These are the activations of a small neural network, seen along a few directions. Each row is one input.
Each table varies a few parts of the input and shows all the possible inputs, shuffled.
A made-up example of a description, with smaller parts first: one of 5 places around a ring, together with either a single point or one of 11 places around a ring or (one of 2 separate values, together with one of 6 places along a line).
Shared parts are said once, and a part with two or three values counts as separate values.
(in the rows, 128 means zero)

Other details of the inputs shift rows strongly along two fixed directions, in all tables alike. That doesn't count.

A family of inputs:
r1: [110 165  97 114 132  48 139 130 106 138 130 114  26  95 115 144]
r2: [104 136 125 113 148 126 115 163 162 138 129 124 122 106 146 116]
r3: [ 89 140 115 109 158 152 121 191 173 153 159 120 108 103 126 109]
r4: [ 92 129 101  92 143 166 146 185 161 151 167 114 108  95 120 109]
r5: [144  97 150 144 140 183 104 142 154 129 128 150 195 145 133 118]
r6: [156  93 151 143 127 186 126 114 137 121 125 147 196 153 137 116]
r7: [152 152 138 128  94  47 146  56  81 113  95 116  97 125 133 156]
r8: [164 126 148 149  89  89 134  48  77  97  90 127 153 159 131 154]
r9: [102 131 107 107 130 148 138 156 133 133 146 117 116 122 123 120]
r10: [116 138 122 116 153 135 117 162 155 150 150 128 103 110 122 124]
r11: [127 164 103  98 120  53 150 109 101 141 126 110  33  92 121 146]
r12: [169 107 159 164 101 131 126  71  96 101  92 143 185 170 142 136]
r13: [150 149 136 135 105  50 135  65  89 108  86 124  96 131 152 149]
r14: [169 107 155 186 115 144 101  88  97 107 106 148 191 183 111 144]
r15: [106 126 120  84 145 165 147 161 172 150 162 117 123  89 134 107]
r16: [122  98 128 153 130 194 117 156 127 119 144 141 175 167 107 115]
r17: [159 150 141 148 113  39 117  75  97 118  87 132 100 124 139 157]
r18: [ 90 136 124 104 158 144 120 192 184 152 148 123 120  91 144 105]
r19: [130  91 131 161 123 195 113 142 115 107 134 145 191 180 108 119]
r20: [161 108 142 165  91 138 129  81  76 102 105 139 176 180 113 142]
r21: [138  94 144 134 121 199 135 124 143 120 141 134 207 146 126 117]
r22: [ 96 125 103 104 156 166 130 191 158 149 167 126  95 107 110 111]
r23: [115 130 124 106 144 144 141 151 162 141 141 125 124 102 148 112]
r24: [112 180 109 112 135  30 124 119 112 136 114 109  32  98 131 147]
Each input here is: one of 4 places along a line, together with one of 6 places around a ring.
Changing only the place on the ring of 6 turns r5 into r22. The same change can be made to r18. Which row results?
> r16
Change only the place on the line of 4 in r3. List by row number the other rows that result.
> r10, r14, r24
Change only the place on the ring of 6 in r19. List by row number the other rows that result.
> r2, r8, r9, r13, r24

A family of inputs:
r25: [187 131 133 133 113  81 127  48  96 110 101 130 118 126 134 156]
r26: [135 102 128  92 156 201 141 178 179 154 166 135 138 100 127  96]
r27: [173 133 136 155 113  73 110  85  79 128  78 155 102 146 137 144]
r28: [118 115 132 126 171 199 128 182 183 164 160 149 130 110 137  95]
r29: [153 138 145 122  83  75 152  54  87 107  95 119 133 133 137 153]
r30: [110 143 116  98 151  78 133 159 139 134 125 132  35  98 145 114]
r31: [166 127 128 127  92  84 151  49  82 101 103 133 115 135 143 152]
r32: [138  77 131 160 101 182 149 112  98 112 144 136 193 162  92 132]
r33: [164 100 159 136 118 173 120  96 137 119 119 128 215 147 123 129]
r34: [166  77 149 135 102 188 152 106 112 114 129 153 183 164 129 114]
r35: [ 96 118 108 127 148 182 101 206 162 145 163 140 144 118  99 112]
r36: [150 101 155 155 120 157  94 128 131 122 105 141 215 162 137 127]
r37: [ 82 125 119 103 141 191 145 193 173 131 146 111 161 116 156  95]
r38: [147  88 151 160 135 181 108 121 115 108 105 165 173 179 134 110]
r39: [156 135 120 150 101  82 141  72  77  91  87 129 110 150 158 144]
r40: [147 115 133 163 118 170  90 137 109 120 126 147 196 187  97 132]
r41: [119 154 100 101 148  75 114 152 146 146 125 126  62  83 154 131]
r42: [168 125 131 157 107  83 137  75  73 115 115 125 119 130  88 167]
r43: [112 156 106  97 146  69 117 154 150 154 120 122  71  87 150 138]
r44: [123 155 116 112 158  81 135 138 152 155 142 131  50  84 144 129]
r45: [131 149 154 152 116  53 114  72  93  99  81 129 134 148 144 147]
r46: [122 117 148 159 108 170 135 117 120  99 108 131 218 168 148 118]
r47: [100 128 134  92 151 183 133 163 197 154 161 113 175  91 130 103]
r48: [161  99 156 168 135 167 112 107 146 124 123 150 200 162 134 135]
r49: [152 120 148 176 129 176 107 121 117 122 143 145 191 181  94 136]
r50: [ 79 112 110 125 157 184 108 197 163 125 164 134 132 128 100 102]
r51: [ 82 165 131  99 143  63 122 149 151 130 122 100  75  81 152 124]
r52: [118 169 104  89 141  96 136 137 122 151 157 101  70  94 100 139]
r53: [ 87 111 122 103 168 181 116 192 186 132 147 133 147 121 147 104]
r54: [100 123 123 139 159 188 118 191 171 147 180 138 139 112  97 116]
r55: [ 87 164  92  99 122 101 139 151 115 141 135  87  53 119 124 129]
r56: [ 88 161 123  93 150  68 125 150 147 132 119 108  68  91 152 125]
r57: [148 135 130 127  83  94 136  62  61 118 114 108 113 158 105 160]
r58: [139  99 134 153 113 179 134 118 119  99 108 138 199 175 149 126]
r59: [152 154 162 168 115  54 121  60 112 125  97 128 138 135 137 152]
r60: [101 133 130 121 156 199 110 189 173 159 173 119 137 127 106 121]
r61: [158 130 134 123  90  80 153  52  88 108  97 130 125 138 138 159]
r62: [ 92 122 137 113 146 167 103 198 190 152 148 116 173  99 145 102]
r63: [148 139 122 134  89  87 145  65  59 113 124 117 121 161 101 151]
r64: [138 102 163 135  88 175 140  96 131 104 124 125 220 145 132 124]
r65: [106 121 141  93 142 184 129 166 199 149 161 103 174  84 130 102]
r66: [100 152  93  96 136  91 158 148 127 133 128 116  47  98 158 117]
r67: [173  85 149 161 122 169 103 136 122 122 111 166 184 169 131 118]
r68: [142 148 147 128  83  70 154  49  91 108  97 123 142 131 137 151]
r69: [146 123 123 144  89  86 144  66  61 108 123 126 117 144  96 153]
r70: [ 85 145  83 126 127  88 160 158 118 133 139 103  54 102 116 126]
r71: [110 147 102  98 131  91 164 158 128 137 127 118  39  98 155 110]
r72: [108 114 115 108 153 196 126 179 159 145 181 123 147 101  91 116]
r73: [ 75 130 128 108 134 186 142 193 178 128 148 104 166 105 156  94]
r74: [124 105 118  90 161 201 135 169 180 151 167 133 146  99 130 103]
r75: [147  90 143 157 136 173 101 116 126  91 112 154 187 172 144 120]
r76: [147 150 148 155 107  49 104  79  97 122  82 130 144 138 142 152]
r77: [138 123 128 175 111  71 119  93  77  94  97 137 105 158  97 154]
r78: [103 150  97 126 136  75 124 171 130 147 134 124  60  90 104 142]
r79: [155 106 168 168 129 162 110 109 145 124 121 138 209 159 133 128]
r80: [ 87 163 108  99 141  91 111 153 127 136 131 103  48 119 114 135]
r81: [117 164 112  82 136 104 128 134 125 155 148  92  63  92 104 148]
r82: [118 111 121  87 157 194 133 166 193 152 160 122 160  98 132 113]
r83: [178  90 163 173 132 175 119 118 133 125 127 164 178 164 128 119]
r84: [187 131 141 136 114  90 136  54  82 127  94 141 104 131 126 147]
r85: [ 85 152  84 117 127  91 146 153 116 130 143 105  55 105 115 122]
r86: [171 130 131 151 114  65 106  84  84 118  86 151 111 146 139 151]
r87: [178 137 142 165 123  71 118  61 104 115 102 142 111 136 143 155]
r88: [110 144 102  73 128  93 168 126 130 143 144 120  53  82 144 125]
r89: [151  96 149 195 127 172 120 128 120 118 138 153 186 162  90 142]
r90: [106 102 118  88 141 212 161 170 161 153 163 138 135 110 138  90]
r91: [105 169 140 115 141  65 129 136 170 155 138  99  80  70 145 129]
r92: [103 154  98 101 135  99 161 148 121 143 120 120  40  99 157 109]
r93: [145  85 145 156 136 173 105 120 120  97 112 161 181 179 136 117]
r94: [103 169 105  99 133  87 103 162 128 156 131 107  58 107 113 145]
r95: [ 87 169  83 106 128  92 147 153 114 136 144  96  58 121 120 119]
r96: [130 109 136 162 126 173  97 128 109 100 127 142 186 198  97 122]
Changing only one part turns r77 into r42. The same change can be made to r51. Which row results?
> r65
What do these inputs look like to the network?
> one of 6 places around a ring, together with either one of 4 places along a line or one of 8 places along a line
Start at r96 and move only the place on the ring of 6, one step at a time. The first step leads to r40. Which rows follow, in order?
> r49, r52, r63, r95
Change only the place on the line of 4 in r54. List by row number the other rows that result.
> r49, r60, r89
List by row number the other rows that have the place on the ring of 6 in common with r41.
> r27, r35, r36, r40, r43, r62, r67, r76, r78, r86, r94
